A small network was shown many inputs. Here are its activations along a few directions, one row for each input.
Each table varies a few parts of the input and shows all the possible inputs, shuffled.
A made-up example of a description, with smaller parts first: one of 6 places along a line, together with either a single point or one of 11 places around a ring or (one of 3 separate values, together with one of 5 places around a ring).
Shared parts are said once, and a part with two or three values counts as separate values.
(in the rows, 128 means zero)

Other details of the inputs vary at random and push rows far along two fixed directions, the same in every table; ignore that.

A family of inputs:
row 1: [112 126 156 131 109 157 158  60 133 156 145 128  57]
row 2: [131 140 101  91 105 199  75 163 167 160  95 197 136]
row 3: [124 112 142 105 124 143 158  82 127 168 166 116  51]
row 4: [121 138 160 193 127  87 157 144  75  94 128  88 151]
row 5: [115 160  92 159 152 129  91 226 142  84  70 140 212]
row 6: [107 129  94 120 181 114  87 227 160  90  85 117 207]
row 7: [106 117 181 179 113  77 132 140  65 111 131 109 170]
row 8: [125 149  87  92 129 198  98 145 206 135  84 170 112]
row 9: [114 136 145 150  93 170 154  79  99 177 155 140  66]
row 10: [161 111 123 115 134  40 186 110  88  48 169 112 176]
row 11: [152 137  67  73 142 178  75 138 189 167 104 159 131]
row 12: [129 134  92 113 181 104  95 227 168  77  83 112 197]
row 13: [139 121 165 127  82 148 146  77 105 171 153 155  70]
row 14: [130 121 165 128  80 149 143  76 100 176 155 156  73]
row 15: [153 114 129 110 119 126 139  52 125 174 159 118  61]
row 16: [177 134  53  34 119 162 105 138 186 109 160 213 143]
row 17: [130 111 152 159 152  62 127 119  87 112 136  64 166]
row 18: [110 113 158 155 157  67 154 144  95 103 143  70 148]
row 19: [122 140 158 190 129  82 157 142  77  90 127  92 144]
row 20: [155 135  69  74 144 176  74 136 190 161 102 161 124]
row 21: [103 120 158 137 108 165 153  62 129 165 145 126  66]
row 22: [ 98 121 169 179 137  83 151 127 103  88 119  74 153]
Each input here is: either one of 2 separate values or (one of 4 places along a line, together with one of 5 places along a line).
- Which of the alternatives is row 1? => one of 4 places along a line, together with one of 5 places along a line
- Which other rows does row 11 become when the place on the line of 4 takes its other values? List them by row number. => row 15, row 17, row 20
- Which other rows does row 7 become when the place on the line of 5 takes its other values? List them by row number. => row 6, row 9, row 17, row 21

A family of inputs:
row 23: [163 138  99 118 145  92  94 191 137  80 105 130 208]
row 24: [136 104 156 145 151  41 173 113  84  92 154  77 137]
row 25: [120 143 109 142 142 134  95 214 127  98  81 134 204]
row 26: [134 125  75  44 136 187 108 137 198 154 141 174 103]
row 27: [109 128 170 181 144  63 168 116  80  99 145  63 131]
row 28: [121 136  96  85 126 206  79 138 199 183  88 169 106]
row 29: [138 153  81  97 111 212 105 145 184 150 111 200 106]
row 30: [117 118 182 176 117  71 170 111  75  74 146  97 143]
row 31: [123 150 107 138 135 120 112 194 142  70  82 135 207]
row 32: [106 104 186 184 139  60 142 114  75 116 132  60 134]
row 33: [127 136 150 129  87 159 163  61 104 173 171 149  49]
row 34: [119 137 127 147 136 116  84 200 140 102  72 134 209]
row 35: [119 117 162 134 116 159 143  57 116 200 161 120  39]
row 36: [154 111 137  95  95 135 169  57 107 163 181 160  58]
row 37: [152 132  61  60 140 181  88 110 190 161 123 167 119]
row 38: [152 108 158 152 145  46 154 104  86 100 157  61 138]
row 39: [119 146 103 151 140 114  98 209 130  88  86 134 201]
row 40: [125 142  88  75 129 202 106 132 201 140 106 172  98]
row 41: [123 112 171 137  83 150 141  56  95 188 161 143  53]
row 42: [145 109 156 159 129  52 153  85  64  98 166  92 160]
row 43: [126 105 165 141 125  60 169 122  78  89 176 102 153]
row 44: [112 142  93 143 164 115  95 208 151  94  79 112 191]
row 45: [125 123 146 137 112 158 172  54 126 168 166 125  37]
row 46: [123 142  81  83 132 221  91 150 185 179  96 167 100]
row 47: [121 144 122 153 149 117  82 210 131 102  85 132 204]
row 48: [121 123 150 122 102 158 176  41 123 167 158 120  42]
- The inputs of row 28 and row 34 match in every part but one. If row 44 is changed in the same way as row 28 into row 34, which row does it become? => row 39
- What is each input in this table made of? => one of 2 separate values, together with either one of 4 places along a line or one of 9 places along a line
- A walk changes only the place on the line of 4. It starts at row 37 and steps to row 38. List the rest of the walk in order. => row 24, row 26
- Which other rows does row 48 become when the choice among 2 separate values takes its other values? List them by row number. => row 31

A family of inputs:
row 49: [125 143  91 101 124 203 103 140 190 160  73 169 132]
row 50: [102 118 154 156 135 137 155 109 104 117 139 123  97]
row 51: [128 138  96  60 121 165  99 178 168 123 124 182 171]
row 52: [110 113 157 187 147  82 125 158  88 125 110 101 157]
row 53: [154 123 125 159 119  73 147 135  89  86 147 117 165]
row 54: [110 117 157 173 139  84 132 165  77 128 106  87 157]
row 55: [148 125 123 103  85 158 159  37 101 159 174 166  86]
row 56: [139 127 175 161 107 145 124  81  96 183 137 109 105]
row 57: [104 123 153 176 146 100 145 140  98  77 109  95 155]
row 58: [164 135 150 148 127  59 140 127  89  83 120 118 165]
row 59: [154 120 117 133 139 105 148  80 114 128 151  90 110]
row 60: [149 123 136  87 125 130 167  66 120 186 169 118  29]
row 61: [132 144 107 127 148 180  58 206 167 156  87 161 172]
row 62: [ 82 127 156 181 133  72 124 153 101 107 117 104 151]
row 63: [158 108 159 117  89 119 140  75 114 124 150 135 100]
row 64: [163 154  82  59 117 169 109 169 169 145 112 196 119]
row 65: [153 114 109 113 119 146 156  48 133 173 177 122  48]
row 66: [109 115 157 120  97 171 176  75 116 194 147 133  46]
row 67: [157 125 151 132 123  91 151 116 103 122 153 150 109]
row 68: [154 103 153  99  71 147 148  56 127 162 172 157  50]
row 69: [114 153  96 116 138 169  54 212 144 140  86 145 167]
row 70: [138  92 150  98 120 138 151  57 141 171 177 123  32]
row 71: [120 136  85 102 122 204 103 151 195 165  77 178 124]
row 72: [103 138 158 188 133 100 164 158 115  85 129 103 156]
row 73: [110 145  86  80 131 220 106 165 172 140  92 173 106]
row 74: [128 110 146  87 116 150 147  21 140 176 176 122  64]
row 75: [136  98 148  80 111 143 155  65 134 175 173 112  29]
row 76: [133 101 150 138 148  64 131 130 129  93 131  70 145]
row 77: [129 132  51  68 155 187  99 137 187 153 130 173 125]
row 78: [122 150 148 162 110 143 165  87 120 131 150 115  70]
row 79: [161 127 129 158 123  75 141 126  82  77 137 112 175]
row 80: [116 140 120 144 149 140 111 158 136  78  76 123 173]
row 81: [104 112 161 164 130 125 163 112 115 146 130 121 107]
row 82: [101 151  86 100 110 184  73 146 185 164  89 179 115]
row 83: [105 127 163 186 143  91 100 157  81 122 131  97 155]
row 84: [115 160  95  97 106 212 125 165 184 147 109 168 109]
row 85: [107 113 162 112 101 170 160  81 120 169 142 136  41]
row 86: [129 125 171 192 136  95 111 154  89 130 116  85 177]
row 87: [114 144 123 165 143 116  66 190 118 114  91 112 191]
row 88: [128 132  96  76 130 161  91 170 176 120 129 193 174]
row 89: [141 122 140 144 171  54 144 138 117 105 134  92 135]
row 90: [133 142  90 119 133 173  70 162 163 157  62 158 155]
row 91: [116 132 102  97 119 197  96 143 190 145  83 175 106]
row 92: [112 102 149 118 149 104 146  89 129 136 174 106 117]
row 93: [148 120 134 161 131  71 150 150  86  82 155 121 164]
row 94: [114 151 124 158 121 140 137 157 150 105 110 124 154]
row 95: [145 100 154 111 123 113 141  58 130 139 152  91  77]
row 96: [121 161 148 184 140  99 146 138 110  71 111  86 151]
row 97: [133 111 149  96  84 151 152  47 124 165 185 166  81]
row 98: [151 122 138 129 146  84 151  91 126 138 143 100  97]
row 99: [126 125 131 137 123  81 160 146  70  88 154 117 177]
row 100: [131 135  81 120 167 102 109 149 139  88 108 103 204]
row 101: [140 102 162 143 121  72 138 148 107  81 143 123 152]
row 102: [148 140  52  76 156 158 103 180 176 132 114 136 140]
row 103: [131 120 161 137 122  75 135 116  99  81 141 116 193]
row 104: [118 131  85  57 157 156  96 171 187 131 116 144 158]
row 105: [119 173  87 124 146 185 104 184 184 109 102 165 127]
row 106: [133 123 126 149 120  81 149 124  84  88 149 126 181]
row 107: [120 111 124 109 133 121 172  72  95 153 180 101  88]
row 108: [116 116 168 143 107 139 149  71 117 137 121 117  84]
row 109: [117 136 161 185 133  90  94 139  80 113 110  83 172]
row 110: [148 124 131 146 123  75 156 157  75  85 149 111 161]
row 111: [ 87 139 124 132 120 124 112 167 126 133 102 123 139]
row 112: [126 111 120 122 130 120 159  54 108 152 175 106  93]
row 113: [127 136 137 152 145 130  88 211 114 133  91 106 190]
row 114: [121 126 119 154 134 125  97 157 127 144  86 128 153]
row 115: [130 166  91 106 109 216 111 140 199 142  93 170 124]
row 116: [108 157 151 173 140  99 159 166  99  79 126  83 138]
row 117: [ 98 112 169 173 147  89 140 155 107  85 109 103 149]
row 118: [130 128 102 123 132 120 129 150 112  98 146 160 173]
row 119: [146 110 117 114 128 145 163  53 123 177 190 127  36]
row 120: [106 155  89 100 110 181  73 134 180 160  77 173 120]
row 121: [123 105 141  93 121 145 148  39 145 177 181 126  67]
row 122: [151 130 141 143 162  51 138 120 114  96 116  75 153]
row 123: [160 144 111 125 138  84 109 182 130  84 101 145 187]
row 124: [147 132  87  65 121 152  81 216 178 100  94 170 173]
- The inputs of row 95 and row 70 match in every part but one. If row 90 is changed in the same way as row 95 into row 70, which row does it become? => row 52
- The inputs of row 67 and row 58 match in every part but one. If row 72 is changed in the same way as row 67 into row 58, which row does it become? => row 115
- What is each input in this table made of? => one of 4 places along a line, together with either one of 9 places along a line or (one of 2 separate values, together with one of 5 places around a ring)
- Which other rows does row 60 become when the place on the line of 4 takes its other values? List them by row number. => row 89, row 98, row 122
- Which other rows does row 103 become when the place on the ring of 5 takes its other values? List them by row number. => row 55, row 58, row 63, row 79
- Which other rows does row 78 become when the place on the line of 9 takes its other values? List them by row number. => row 57, row 71, row 82, row 86, row 87, row 91, row 94, row 114
- Which other rows does row 61 become when the place on the line of 4 takes its other values? List them by row number. => row 56, row 86, row 113
